A small network was shown many inputs. Here are its activations along a few directions, one row for each input.
Each table varies a few parts of the input and shows all the possible inputs, shuffled.
Descriptions start from the smaller parts, as in this example, which fits no table here: ring(5) and (point or ring(11) or (values(3) and line(4))).
Shared parts are said once, and a part with two or three values counts as separate values.

Other details of the inputs vary at random and push rows far along two fixed directions, the same in every table; ignore that.

Table:
R1: -27  58  19 -44  -4 -18   7  28 -97  31 -47 -32
R2: -9 19 -3 20 11 -9 -5 -3 -1 -7 -8  4
R3:  -6   4   3  18  18 -11   2  -2  -1  -8 -23   4
R4:  -1 -13  -7 -14 -12   9   4  -9  11   8  17   1
R5:  -5  15  -2  26  10 -12  -9  -8   2 -12  -9   5
R6:  -4   5   5  27  17 -12 -12   8  -5 -10  -4   0
R7: -10  13  -8  23  12  -8  -6  -7  -2 -11 -14   2
R8:  13  -8  -1 -14 -17  11  -3  -4  11   3  13   4
R9: -8 16 -3 25 16 -3 -3 -3  0 -7 -8 11
R10: -14  11  -3  24  19  -9   1  -6  -1  -5 -10   7
R11:   3 -13  -7 -14  -9  16   6  -4  11  10  16   7
R12:  -2  19   3  20  10 -13  -8  -2   1 -11 -12   4
R13:  12 -17   1 -10 -11  12  -6  11   5   6  21   0
R14:   8 -17   1 -10 -10   7  -6  10   9   5  21  -5
R15:   0 -18 -12 -12 -11  11   3  -9  14   4  12   0
R16:  -4  18  -2  23  10 -10  -9  -4   5 -12  -7   5
R17: -12  18  -3  21  16  -8  -3  -2  -1  -6 -10   5
R18:   5 -21   3 -14  -8   5   7  -6  15   6   7   4
R19:  13 -19   5  -9  -4  16  10  10   3   1  23  -6
R20:  -2   5   2  19  15 -13  -1  -3   0 -10 -21   4
R21:   6 -13 -10 -16 -18   8  -2  -8   9   2  11  -4
R22:  -2 -11  -7 -16  -8  10   7  -3  12  10  15   1
R23:  -3  15   2  22  10 -14  -8  -6  -3 -10 -13   3
R24:   8 -23  -4 -12 -11   8  -5   7   6   3  16  -8
R25:  11 -20  -3 -14 -15   6   0  -7  14   1   6  -2
R26:  -2  12  -2  19  10 -12  -8  -6  -1 -13 -17   1
R27:   5 -16   3 -18  -9   6   7  -1  14   7   7   3
R28:  -3   8   7  17  13 -14  -1  -3  -2  -7 -16   6
R29: -13   8  -8  21  19  -7   1  -5  -2  -7 -14   5
R30:  10  -7  -5 -12 -18  12  -3  -5  11   3  16   4
R31:   3  15   6  22  12  -9  -6  -1  -1 -10 -15  10
R32:   6  -7  -7 -13 -16  15  -1  -5   9   7  16   4
R33: -10  15  -3  25  12 -10  -6  -8  -1  -9  -9   5
R34:   9 -16   3 -16 -10  11   7   0  11   8   8   7
R35:   9 -15   3 -21 -14   5   5  -1  13   7   8   0
R36:  13 -15   4 -17 -13  10   5  -1  10   7   9   6
R37:  -3   5   9  28  24 -10   5   8  -7 -15  -3  -5
R38:  10 -20   5  -8  -2  11  10   9   9  -2  22  -9
R39:  11 -13   1 -16 -16   5   1  -3  15   4  11   0
R40: -16  22  14 -79 -19   8  23  40 -94  41 -13 -51
Description of these inputs: line(4) and (values(2) or line(8)).
Changing only the line(4) part turns R11 into R29. The same change can be made to R19. Which row results?
Answer: R40
Changing only the line(4) part turns R18 into R27. The same change can be made to R1. Which row results?
Answer: R39
Which other rows does R14 become when the values(2) part takes its other values? List them by row number.
Answer: R38
Which other rows does R36 become when the line(8) part takes its other values? List them by row number.
Answer: R8, R9, R11, R30, R31, R32, R34

Table:
R41:  11 -20  -6   4  -6  -6  -3 -22  32 -14  -7   7
R42:  -1   3 -13 -64 -46  13  -2   1 -29  27  11 -24
R43: -14  -4  -4 -46 -14  21  19  22 -36  27  23 -27
R44: -36  73   0   9  16 -19  -6   4 -63  11 -45  -5
R45:  -7  24 -13  51  18  -6 -17 -24  34 -19  -6  37
R46: -12   7  -5  47  29 -26  -8 -24  25 -23 -33  17
R47: -13   4 -19  12  -4  -5 -12 -17  12  -3   3   6
R48:  -2   2   1 -47 -23  17   3  26 -42  26  18 -25
R49:  32 -39  15 -47 -36  15   7  11  14  12  26 -10
R50:   1   8  -1  39  17 -11  -3 -26  40 -16 -20  37
R51: -19  60  15  15  22 -20 -12  34 -73   2 -34 -21
R52:  19 -45   7 -40 -23  19  13  10  10  13  26  -7
R53: -24  42  22  11  39 -24  13  27 -67   4 -46 -18
R54:  33 -50   5  23   2   9  -5  -9  64 -21  25  16
R55:  22 -57 -15 -12 -20  31   4  -8  51  -2  64   3
R56:  -4  -3   2 -65 -34  14  16  -6 -21  35  -7  -7
R57:  -6 -14   5  52  44 -10  14  -2  23 -26  -6  10
R58:  17   7   6  58  18 -13 -22   1  27 -32  10  12
Changing only one part turns R43 into R57. The same change can be made to R42. Which row results?
Answer: R41
What do these inputs look like to the network?
Answer: values(2) and (line(4) or line(5))
Which other rows does R51 become when the line(5) part takes its other values? List them by row number.
Answer: R43, R48, R55, R58

Table:
R59:  -2 -10  -8 -21 -13   6   3 -10   7  12  -3   7
R60:   8  -3  -4 -12 -13  12  -2   2   2   4  17  -1
R61:  -8  15  -4   5   6  -6   2 -10  -9  -2 -26   4
R62:   0 -16   1 -15  -4   5   7   3   4   8   9  -4
R63:  -6  21   0  11   9  -2  -2   6 -16  -4  -6  -1
R64: -11  12  -2  11  11  -7  -2   4 -15  -4  -8  -6
R65:   0  15  11  10   9  -8  -5  10 -14  -2 -13   2
R66:   9 -16   3 -15  -8   5   9   1   4   3   6  -8
R67: -11   8   0  10  13  -8   1   3 -13  -3  -9  -6
R68:  -9  19   1  12  10  -3  -4   8 -15   0  -5   1
R69:  15 -23  -1  65  27 -13 -13 -17  56 -39   3  24
R70:  -9   7   4   9  15 -11   3   5 -14  -3 -13  -7
R71: -11  15  -2  12  10  -6  -7   7 -14  -1  -7  -1
R72:  -2 -14  -3 -14  -5   7   5   2   4   9  12  -3
R73:  -7  18  -1  13   8  -4  -4   4 -16  -6  -8  -6
R74:  13 -12   4 -14 -13   6  -1   3   2   1   7  -6
R75:  -8  11   8   9  16  -7   5   6 -11   0 -11   0
R76:   2 -13  -3 -14  -8  10   8  -1   3   3  12  -8
R77:  10 -14   3 -16 -13   3  -4   4   1   3   7  -6
R78:   8 -12 -11  67  26  -6 -22 -17  55 -34  11  28
R79:   6 -18   2 -15  -8   2   6   2   3   4   7  -7
R80:   0 -11   0 -13  -6   9   8   2   3   9  14  -1
R81:  -6  10   5  10  14  -7   6   4 -13  -5 -14  -7
R82:  -8  18   1  11  12  -3   3   5 -15  -3  -6  -2
R83: -11  27   1   6   1 -12  -6  -6  -9   3 -15   6
R84: -13  13  -1  10  13  -6  -3   6 -14   0  -8  -2
R85:  -1  10  11   9  11  -8  -1   9 -11  -1 -13   2
R86:   5  -8  -8 -12 -14   8  -6   1   0   4  15  -6
R87:  -9  26  -2   5  -1 -12  -5  -9 -10  -3 -17  -1
R88:  -8  15   4   9  13  -3   6   4 -14  -3  -8  -2
R89:   8 -13   4 -15 -12   4  -4   7   3   6   7  -2
R90:   0  -7  -5 -19 -12   8   5 -10   7  12  -2  10
R91:   2 -10  -7 -11 -12   8  -2   1   1   4  15  -6
R92:  -7   7   7   8  14 -11   1   8 -11  -1 -15  -2
R93:   7 -14   6 -15  -6   5   8   4   5   8   9  -1
R94:   3   3  -4 -18 -20   4   0 -11   9   6   7   3
R95:  10 -13   5 -15  -7   7  10   3   6   4   9  -3
R96:  16 -32 -16  36  -4  -1 -15 -36  77 -26  24  27
R97:   3  -6  -6 -20 -13  10   8 -12   7   8  -2   8
R98:   7  -5  -7 -11 -14  11  -3   0   1   3  15  -6
R99:   6  -4  -4 -11 -12  11  -4   3   2   8  17   1
R100:  -5  13   7   8  15  -6   8   5 -12  -4 -11  -2
R101:  -3   8   9   8  11 -11  -4   9 -12  -2 -15  -1
R102: -11  12  -5   5   7  -9  -1 -10  -9   0 -25   5
R103: -13  23  -2   5   2 -14  -9  -5  -7   2 -16   3
R104:  12 -15   4 -14 -11   6   4   2   3   1   6  -7
R105:   2  -9  -5 -12 -10  11   5  -1   1   3  13  -7
R106:   0  -9  -2 -12  -8  11   4   2   3   9  17   0
R107:  13  -8   6 -16 -13   8   1   5   1   3   9  -2
R108:  12 -11   7 -15  -9   7   5   4   3   3   7  -2
What do these inputs look like to the network?
Answer: ring(5) and (values(2) or line(8))
Changing only the ring(5) part turns R79 into R95. The same change can be made to R67. Which row results?
Answer: R88
Changing only the ring(5) part turns R71 into R63. The same change can be made to R59. Which row results?
Answer: R97
Which other rows does R78 become when the line(8) part takes its other values? List them by row number.
Answer: R62, R71, R72, R84, R89, R92, R101
Which other rows does R87 become when the values(2) part takes its other values? List them by row number.
Answer: R61
Which other rows agree with R85 in the ring(5) part? List them by row number.
Answer: R65, R68, R75, R80, R83, R90, R93, R99, R106

Table:
R109:  31 -49  20 -30 -16  17  14  23  11   8  27 -15
R110: -10  23   7 -32 -16 -11 -10  13 -58  17 -20 -26
R111:  19 -54   5  42  29   8  14   1  54 -28  31   9
R112:  -2 -35 -17 -31 -26  15   1  -6  15  12  34 -11
R113: -12   2  -2 -65 -28  15  23   4 -29  49  -3  -5
R114: -22  30   0  -3  12 -13  13  -5 -36   6 -32  -3
R115:  -7  32  10  -2   3 -17   0  -4 -29   0 -38  -4
R116:   5 -13  -9 -27 -24  27  10   4  16  16  46   2
R117:   3  42  10  45  24 -10 -16   4  -5 -13 -10  10
R118:   6 -13  -2 -40 -33   9  -3  -3  -1  10  -2 -14
R119:  -7  28  13  43  27 -27  -9 -11  14 -19 -36  34
R120:  -3  40   0  36  20 -16 -21  16 -30 -15 -26   2
R121: -10   8 -11  29  16   0 -10  -1   2 -13   9   4
R122:   8 -41 -24  35  11   6  -5 -34  76 -29  20  17
What do these inputs look like to the network?
Answer: values(2) and (point or line(6))
Changing only the values(2) part turns R117 into R116. The same change can be made to R110. Which row results?
Answer: R112
